These are the activations of a small neural network, seen along a few directions. Each row is one input.
Each table varies a few parts of the input and shows all the possible inputs, shuffled.
Descriptions start from the smaller parts, as in this example, which fits no table here: ring(8) and (point or ring(11) or (values(3) and line(6))).
Shared parts are said once, and a part with two or three values counts as separate values.

Table:
r1: -23.6  14.6  30.1  42.9  10.8  -7.2  51.2 -10.3  14.3   3.0  -4.0 -19.7  33.5   9.5  49.5   9.6  55.5
r2: -18.8  25.9  -6.4   2.7  23.3   8.1 -41.0   3.7  16.4   0.9 -42.1  -2.0   3.8 -28.6 -17.7  61.4 -17.1
r3:   5.4 -38.2   3.0 -20.1 -32.8   5.5  28.9 -13.0 -16.9  15.7  55.3   7.6  14.1  -7.0  14.2 -54.3  11.4
r4: -42.8  22.6   6.1   4.9  71.5   4.7   4.2  -0.2  19.2  -6.0  -6.1  36.3  24.6  41.5 -20.7 -17.3 -37.4
r5: -24.1   1.7  18.0   4.2  22.6   4.5  56.8  -9.6  25.9  -1.3  28.4  31.8  26.6  38.8  10.6 -57.9  23.4
r6:  54.1 -37.5 -16.2  -8.9 -20.5  13.3  -0.8  15.5 -27.4 -21.7  -1.6  -9.3 -68.7  23.8 -23.9 -37.1 -29.6
r7:  64.5 -27.1 -12.8  23.3 -34.4 -14.4 -34.0  11.7 -14.6 -14.9 -37.8 -35.2 -57.9   1.9  10.0  12.4  10.3
r8:  29.2  -7.1 -21.4 -43.7 -17.6   1.1 -14.3   6.7 -25.1  13.7  38.9  18.8 -11.4 -25.6 -30.3 -11.0 -23.4
r9:  15.1  11.1 -15.0 -13.8 -55.9 -19.7 -35.1  -6.7 -26.7   2.2  -8.2 -16.4  -6.7 -52.1  -1.1  28.8  12.2
r10: -17.4  17.9 -23.7 -22.5  30.4  30.9 -29.4   5.2  29.6  -7.5   4.8  20.4   6.9   4.0 -57.8  16.1 -58.7
r11: -42.4  36.1  34.7  30.6  60.7   3.7  -3.2   9.7  16.3  -4.9 -41.3  -7.4  23.5  13.9   9.0  42.3   6.6
r12:   0.9 -20.0   3.7   0.5 -58.0 -30.4  16.5 -12.5 -11.2  20.8  13.8 -24.9  11.7 -20.1  58.2   7.0  46.8
Q: The inputs of r4 and r11 match in every part but one. If r5 is changed in the same way as r4 into r11, which row does it become?
A: r1
Q: What is each input in this table made of?
A: values(2) and (point or ring(5))
Q: Which other rows does r12 become when the values(2) part takes its other values? List them by row number.
A: r3

Table:
r13:   6.6  17.7 -11.2  19.8   6.0  23.6 -27.7   1.0  10.6 -19.7 -48.8 -34.6 -36.2  -5.3 -21.1  51.7 -12.3
r14:  62.7 -30.2 -24.2  -7.3 -45.7 -27.4 -22.1  14.1 -44.7 -15.6 -12.0  -9.4 -61.4  -2.7 -13.2 -16.3  -2.5
r15: -16.4  11.1 -18.9 -20.5 -15.7  23.0 -16.4  -2.6   7.8   3.1  11.4   6.1  26.7 -44.0 -31.9  20.6 -14.1
r16: -32.6  30.7  -2.6   6.6   9.2   0.0   5.8  -6.3  36.5   6.6 -18.6   4.5  30.8 -19.1  11.5  47.7  25.8
r17:  14.3 -17.6 -15.6 -27.0 -55.9 -26.8 -15.0 -13.5 -46.6  17.0  22.2  -7.7   8.0 -55.4  10.1   3.9  16.2
r18: -50.5  13.1  25.8   2.5  63.4  18.6  40.4   3.6   2.8  -1.8  11.5  28.8  19.1  58.6 -12.8 -47.8 -27.5
r19:  18.6 -16.2  -6.3   6.7 -17.4   1.6 -40.0   5.8   3.5  -7.0 -46.7 -38.1 -37.1  -3.9   7.9  40.0  -9.0
r20:   3.9  12.7  12.3  10.0 -45.0 -34.5   1.9  -6.5 -18.0  21.1  -5.3 -10.3  18.4 -34.5  49.8  18.4  49.7
r21: -36.2   9.1  25.9  42.9  30.1   0.0  39.9 -19.6  38.7 -10.5  -9.8 -12.7  35.0  36.5  26.0   1.5  27.1
r22: -35.5  30.9   1.9 -35.1  35.7   2.0 -42.1   6.5   0.9   9.7  15.5  36.1  33.0 -26.9 -42.3  26.5 -33.7
r23:  48.8 -23.5 -28.7  -8.8 -25.3   1.0 -36.4  14.4  -3.3 -11.5  -4.4 -12.6 -51.6  16.7 -26.8  -4.2 -22.7
r24:  -5.4 -13.8 -20.3 -22.7 -38.9   7.0 -25.5  -4.1  -4.6  17.9  22.8  -4.9  16.3 -41.7  -2.1  18.4  -6.2
r25: -12.9  -9.4  26.1  38.4   4.0 -10.8  28.7  -9.6  29.5   2.8  -7.1 -12.1  29.2  17.8  44.5 -10.2  48.3
r26:  21.0 -29.2 -17.3 -24.4 -30.7   6.0   6.2 -10.6   5.3  13.9  50.1  16.7  -8.3  -5.1  -5.1 -29.0 -12.4
r27:   4.3  28.6  13.1  20.4  66.2  12.4 -45.0  25.6  -0.5  -8.2 -62.2  -5.7 -19.5  -9.5 -27.3  58.8 -35.5
r28: -29.5  15.3  -5.8 -43.6  38.6  11.1  -8.5  -3.5   6.1  -2.1  21.7  53.7  12.2  17.5 -42.0 -38.0 -48.3
r29: -68.6  30.7  27.2  42.7  83.8  -4.9  33.3 -11.6  17.4  -6.6 -17.9   4.9  44.8  50.6  21.1  -4.7   1.4
r30:  41.2  -3.4 -37.2   2.2  -3.5  24.6 -27.6  12.1  12.8 -24.9  -5.7  -8.0 -45.1  13.3 -46.0  -3.7 -44.7
r31: -15.4  -8.6  13.9   9.6  15.4  26.6  59.1  -4.1  21.7  -8.3  20.2   9.7   9.2  39.4  -5.8 -42.8   3.2
r32:  27.6   8.7 -18.5  -6.2  45.3  18.0 -37.3  16.9 -15.2 -20.8 -26.8  16.8 -26.0  26.7 -57.9  -1.6 -69.2
r33: -50.9  56.9  18.3   2.4  62.6 -15.0  -7.4   6.0  20.0  15.9 -14.8  19.2  42.7  -6.0  -2.3  50.2   2.0
r34: -17.6   8.7   0.0   1.4 -19.5 -12.2  -2.5  -2.1  20.3  16.5 -12.0  -4.8  28.9 -23.0  34.2  34.1  27.5
r35:   8.3 -31.7   8.8   3.9 -11.2   9.8  51.0   2.3   7.0   3.9  35.1  -6.4   1.7  28.4  21.7 -38.7  17.0
r36:  37.2 -14.4   7.3  12.9 -41.9 -30.1 -31.1  14.6 -35.0 -14.6 -47.6 -26.4 -51.9 -24.3  22.0  22.6  15.8
r37:  32.3 -39.2  16.7  -1.6 -22.4 -14.0  57.6   2.2 -35.9   4.8  44.4  -4.2 -12.0  15.6  46.1 -49.2  40.0
r38:   4.8  -0.2  41.0  36.2 -29.4 -19.5  36.7  -8.3 -22.2   0.2   8.5 -28.9  10.3   8.9  64.9 -22.4  76.4
r39:   3.0  -2.5 -19.7 -27.5 -11.7  20.4  11.3  -9.6  21.6  -7.4  34.7  23.9   5.0  -4.3 -30.0 -31.9 -29.7
r40:  36.6 -34.4 -11.9 -34.0 -45.9 -10.6  12.7 -13.3 -36.4  25.6  41.6   6.5 -22.1 -24.3   6.9 -53.9  17.3
Q: The inputs of r21 and r29 match in every part but one. If r13 is changed in the same way as r21 into r29, which row does it become?
A: r27
Q: What is each input in this table made of?
A: line(4) and (values(2) or ring(5))
Q: List by row number the other rows that have the line(4) part in common with r25.
A: r19, r23, r24, r26, r34, r35
